These are the activations of a small neural network, seen along a few directions. Each row is one input.
In each table, some parts of the input vary, and every possible input appears once, in random order.
Descriptions start from the smaller parts, as in this example, which fits no table here: one of 4 places along a line, together with either a single point or one of 11 places along a line or (one of 3 separate values, together with one of 8 places around a ring).
Shared parts are said once, and a part with two or three values counts as separate values.
(in the rows, 128 means zero)

Table:
r1: [100  88 143 149 121 176  47 120 202  62 159 120  58 131  85  98 108]
r2: [103 107  80 107 154 100 200 115  59 160 135 131 206 118 114 116 101]
r3: [126 137 204 169 158 167  92  91 157  59 150 105 138 168 126 138 106]
r4: [144 145  93 167 144 150 187 137  87 136 187 136 188 159  75 165 151]
r5: [171 132  70 107  99  94 152 181 101 202  84 137 120  81 147 149 178]
r6: [ 97 120  86 118 146 140 202 123  65 149 159 148 193 118 102 145 124]
r7: [158 188  93 141  91 108 173 187 121 194 153 186 108 138 110 141 178]
r8: [195 128  54 132  88 128 134 210 127 171 103  97  79 120 119 173 226]
r9: [112 126 203 153 146 171  96  80 141  57 153  99 130 167 113 119  89]
r10: [142 177 203 143  98 120  81 140 192 115 123 156  60 146 167 113 134]
r11: [116 100  30 148 108 165 144 165 134 143 191 145 110 124  35 125 155]
r12: [128 136  94 146 135 157 190 125  75 137 189 128 182 158  59 146 136]
r13: [173 155  67 108 104  94 153 180 110 199 115 166 131 118 141 147 157]
r14: [ 59 111 182 100 164  93 111  44 130 101  97 120 158 113 164  86  48]
r15: [ 81 106 196 119 159 155 111  73 136  71 120 120 143 128 157 117  80]
r16: [156 120 173 106 111 103  64 133 167 128  54 110  74  88 202 119 139]
r17: [182 121 155 133 101 138  48 164 190  95  76  71  35 126 170 145 188]
r18: [ 87  96 185 105 171 114 112  67 127  88  97 100 156 125 166  89  58]
r19: [ 74 123  77 102 146  80 198  91  63 172 133 150 210 106 113 112  91]
r20: [158 144 172 107 114 105  65 131 178 122  83 137  83 125 196 117 115]
Describe the family of inputs behind these rows.
> one of 2 separate values, together with either a single point or one of 4 places along a line or one of 5 places along a line
The inputs of r20 and r13 match in every part but the choice among 2 separate values. If r17 is changed in the same way as r20 into r13, which row does it become?
> r8
Change only the choice among 2 separate values in r12. List by row number the other rows that result.
> r9
Change only the place on the line of 5 in r3. List by row number the other rows that result.
> r9, r14, r15, r18

Table:
r21: [122 149 110 143 145 134 197 117  72 146 174 145 199 153  90 142 119]
r22: [ 96 102  62 127 146 132 182 120  83 144 166 132 181 127  71 123 114]
r23: [180 147  77  92  97  71 143 184 114 209  71 148 113  90 179 143 171]
r24: [112 122 226  83 139  80  63  80 164 103  35 109  98  99 239  90  76]
r25: [128 145 237 149 144 148  65  88 179  56 122 108 103 163 166 119  98]
r26: [109 130 221 142 136 150  58  88 190  60 125 121  89 146 156 105  90]
r27: [163 154  94 145  96 137 136 181 139 158 147 149  94 134 106 148 179]
r28: [160 123  78 137 101 144 131 178 132 149 134 123  95 118 103 150 186]
r29: [ 99 108  76 126 145 142 187 119  76 138 164 132 185 127  82 135 120]
r30: [103 130  80  91 144  69 206 112  54 195 105 151 208  94 145 126 108]
r31: [108  97 203 134 145 159  50  88 182  52 109  93  89 130 152 109  94]
r32: [103 136  94 135 141 134 192 120  81 148 178 158 186 140  81 131 113]
r33: [102  93 188 129 140 150  46  85 186  56 112  92  84 130 141  97  89]
r34: [179 167 111 152 102 135 142 178 131 153 142 137 106 150 116 161 186]
r35: [156 118  63 135  98 134 124 179 136 153 135 123  91 119  93 140 177]
The inputs of r25 and r21 match in every part but one. If r33 is changed in the same way as r25 into r21, which row does it become?
> r22
Describe the family of inputs behind these rows.
> one of 3 separate values, together with either a single point or one of 4 places along a line
Change only the place on the line of 4 in r28. List by row number the other rows that result.
> r27, r34, r35

Table:
r36: [136 128  69 154 111 157 178 151  85 160 186 149 157 119  49 145 158]
r37: [110 123  62 139 113 156 199 161  86 148 185 142 142 132  63 139 167]
r38: [114 115 131 129 116 108  63 121 186 109 114 119  69 119 127  94 118]
r39: [ 82  96 160 139 153 164 135  76 105  77 144  87 154 134  99 123  96]
r40: [154 111 146 151 115 190  91 157 158  92 137  95  73 131 112 151 174]
r41: [134 155  76 152 133 132 199 163  96 151 179 147 162 172  85 151 156]
r42: [117 108 166  98 156 107 132  86  97 115  89  90 165 126 162 103  83]
r43: [166 135 158 126 111 122  92 152 153 128  71 111  88 108 191 160 173]
r44: [ 85 114 171 134 137 180 111 101 148  81 161 153 118 132 108 115  90]
r45: [160 161  83 166 131 132 177 153  93 162 182 155 178 158  71 157 147]
r46: [138 164 180 160 119 132  83 114 182  93 147 125  89 172 122 114 124]
r47: [108 131 167 151 108 155  88 121 174  97 147 122  64 139  96 105 131]
r48: [120 154  73 107 120  90 201 157  81 192 115 156 153 108 143 150 166]
r49: [101 139 186 110 140 109 116 100 147 124 101 163 132 103 192 117  93]
r50: [100 121 177 112 161  96 139  75 104 117  82 102 169 107 175 123 104]
r51: [137 112  31 126 120 114 154 150 101 181 146 146 162 103  80 136 142]
r52: [186 123 148 110 108 133  85 163 146 123  78 100  83 124 176 139 153]
r53: [182 142 158 161 127 167  89 149 168  88 134  99  95 165 137 160 165]
r54: [159  94 111 128 123 142  68 156 171 103 100  94  77 113 140 144 158]
r55: [119 126 175  96 136 121 107 111 139 121 108 152 127 122 177  96  72]
r56: [113 146 186 142 150 154 104  96 155  80 164 155 142 166 135 124  84]
r57: [123 156 180 127 105  86  89 119 170 134  86 135  80 113 178 111 132]
r58: [111 106  26 110 123 113 178 161 106 170 144 138 146 117  92 132 150]
r59: [142 144 170 112 102  96  82 131 163 130  93 124  75 129 163  90 112]
r60: [ 90  96 134 114 147 135  87 101 161  99 127 148 123 112 142 100  77]
r61: [145 160  79 122 117  91 180 148  80 204 116 163 169  93 130 156 156]
r62: [167 140  70 108 113  99 175 155  75 202 126 153 163 113 115 136 137]
r63: [ 88  78 126 117 164 122 114  75 120  94 108  85 160 116 129 108  86]
r64: [142 134  64  93 116  99 197 165  76 190 124 146 147 127 128 130 147]
r65: [110 127 176 146 167 139 128  73 113  76 147  91 179 167 124 132  91]
Describe the family of inputs behind these rows.
> one of 5 places along a line, together with either one of 2 separate values or one of 4 places along a line
The inputs of r45 and r51 match in every part but the place on the line of 5. If r56 is changed in the same way as r45 into r51, which row does it become?
> r60
List by row number the other rows that have the place on the line of 5 in common with r61.
> r43, r48, r49, r50, r57
Change only the place on the line of 4 in r53. List by row number the other rows that result.
> r46, r56, r65
